Each row below holds a small network's activations on one input, seen along a few directions.
In each table, some parts of the input vary, and every possible input appears once, in random order.
A made-up example of a description, with smaller parts first: one of 2 separate values, together with either a single point or one of 11 places around a ring or (one of 4 places along a line, together with one of 5 places around a ring).
Shared parts are said once, and a part with two or three values counts as separate values.
In the rows, zero is written as 128.

Other details of the inputs shift rows strongly along two fixed directions, in all tables alike. That doesn't count.

A family of inputs:
R1: [204 173  84 166 102  92  37 141  97  41 141 139 118 121]
R2: [122 111 122 105 127 150 140 147 105 137 122 119 131 131]
R3: [100 113 160 125 148 139 175 113 149 160 132 124 115 126]
R4: [161 154 130 153 124 107 118  93 145 101 155 143 128 111]
R5: [151 129 115 110 116 155 119 174 103 125 124 125 103 161]
R6: [166 155 101 165  86  89  88  90 125  84 140 124 121 108]
R7: [ 75 102 159 120 155 157 178  83 159 173 117 121 135 122]
R8: [116 111 134  94 132 143 139 164 108 136 119 131 140 147]
R9: [108 103 143 107 162 164 177 138 139 167 124 133 125 144]
R10: [138 124 121 126 124 162 112 175  89 125 109 126 111 140]
R11: [ 90 138 114 139 156  75 130  71 167 155 124 123 166 109]
R12: [124 155  99 144 139  80 109 110 145 106 134 128 151 118]
R13: [112 129 112 149 104  88 113  49 155 121 146 114 140 105]
R14: [105 113 158 119 150 157 173 133 131 157 118 122 101 139]
R15: [ 68  83 166  78 144 161 180 168 130 195 116 122 149 137]
R16: [ 88 106 127 145 117  88 143  42 152 139 142 112 168  81]
R17: [180 139 106 106 121 151 103 197  79  94 126 134 114 152]
R18: [175 151 114 119 120 155  81 221  80  93 108 147 105 157]
R19: [ 93 104 140  96 126 153 152 152 136 166 123 126 125 152]
R20: [100 114 154 123 148 148 166 103 145 152 118 126 116 127]
R21: [123 114 150  97 118 162 143 196 123 160 114 129 115 165]
R22: [183 151 121 125 115 146  78 231  89  94 109 144 104 150]
R23: [124 134 114 179 105  71  94  52 141 103 141 118 149  77]
R24: [131 141 138 155 132  96 140  71 162 126 158 130 135 105]
R25: [162 155 118 156 126 114 111  85 146  93 141 138 137 116]
Each input here is: either one of 2 separate values or one of 8 places around a ring or (one of 3 separate values, together with one of 5 places along a line).
Change only the choice among 3 separate values in R23. List by row number the other rows that result. -> R6, R16

A family of inputs:
R26: [ 99 106  99 138 131 134  58 104 108 108 114 136 197  81]
R27: [ 81 135 118 124 163  46 124  61 185 138 159 134 199 107]
R28: [ 94  79 128  95 147 213 197 208  67 186  84 110  94 156]
R29: [ 78 146 119 143 149  38 107  43 191 119 146 135 194 102]
R30: [205 149 133 116  87 138  92 202  93  72 138 148 116 150]
R31: [105 112 132 111 112 159 121 150 127 141 128 117 103 155]
R32: [  7  51 170  81 147 219 214 115 155 243 103 103 114 160]
R33: [137 133 151 115 134 142 134 217 120 161 120 145 121 153]
R34: [112 126 117 147 113  86 143   6 174 125 172 112 152 103]
R35: [209 176 120 163 128 153 112 191 100  89 114 142  72 144]
R36: [163 135  95 145 117 117 129 122  95 104 127 116 124 117]
R37: [135 126 161 104 161 209 199 226 113 179 103 129  81 162]
R38: [221 159 120 120 118 161 133 166  88  69 154 147  88 143]
R39: [168 134  92 112  96 114  90 212  73 107 114 124 134 140]
R40: [ 38 106 142 138 189 103 197  10 206 185 130 126 174  93]
R41: [184 162  94 177  86  82  78  43 140  62 158 123 120 116]
R42: [101 115 178 101 159 204 156 233 100 180  91 132  75 165]
R43: [176 149  99 116  82 142  79 202 103  93 128 137 100 162]
R44: [148 146 125 108 173 147 117 200 101 115 107 139 107 172]
R45: [191 153 124 178  88  72  58  70 135  41 169 137 128  86]
R46: [192 175 106 128 150 143 107 176 109  90  98 150 102 165]
R47: [132 141 103 142  99 111  80 138  90  88 117 111 118 111]
R48: [ 61  48 196  82 162 212 237 113 144 223 118 117 120 133]
R49: [127 128 154 143 141 159 142 143 134 157 103 136  90 134]
R50: [ 48  69 190 120 137 156 193  53 161 182 131 118 139 105]
R51: [ 85 122 110 132 100  68 103  84 134 125 126 107 168  91]
R52: [ 34 107 170 140 139  81 159  50 209 201 132 125 173  87]
R53: [175 162  82 148  80  40  56  75 152  74 175 124 155 112]
R54: [196 182  91 145 162 102 114 119 125  70 145 146 132 134]
R55: [144 116 107 120 115 163 123 181  69 129  87 111  98 139]
R56: [121 120 142 136 106  52 115  53 167 114 178 131 181  91]
What is each input in this table made of? -> either a single point or (one of 5 separate values, together with one of 6 places along a line)
Change only the choice among 5 separate values in R35. List by row number the other rows that result. -> R28, R40, R41, R48
Change only the place on the line of 6 in R56. List by row number the other rows that result. -> R30, R38, R45, R48, R50

A family of inputs:
R57: [172 149 161 156 142 185 186  92 153 123 142 138  76 145]
R58: [175 182  99 136 156 145  89 246  80 111  65 153  91 161]
R59: [203 135  89 109 107 185  90 194  41  72 120 119  90 143]
R60: [199 157  80 154  52  89  71  95  90  45 162 134 123 120]
R61: [168 134 144  84 121 153 115 249 107 139 124 144 132 181]
R62: [110  76 165  84  91 193 170 180 104 173 117 116 108 142]
R63: [ 96 149  86 155 161  40 103  48 159 111 124 120 175  89]
R64: [125 120 155 152  76 110  86 100 143 111 154 108 113  99]
R65: [109 120 112 203 115  83  89  25 149 113 122 109 128  60]
R66: [110 154 144 146 104  44  71  90 192 120 160 134 162 111]
R67: [146 141  96 112 117  92 112 146 135 109 160 146 169 142]
R68: [ 31  60 140 115 150 169 190  78 122 194  95  89 134 115]
R69: [114 130 184 116 213 152 231 120 175 173 128 159 105 154]
R70: [ 35  85 136  69 188 153 188 130 144 199 119 122 185 130]
The inputs of R61 and R62 match in every part but one. If R69 is changed in the same way as R61 into R62, which row does it become? -> R57
What is each input in this table made of? -> one of 2 separate values, together with either a single point or one of 6 places along a line
Change only the choice among 2 separate values in R67. List by row number the other rows that result. -> R60
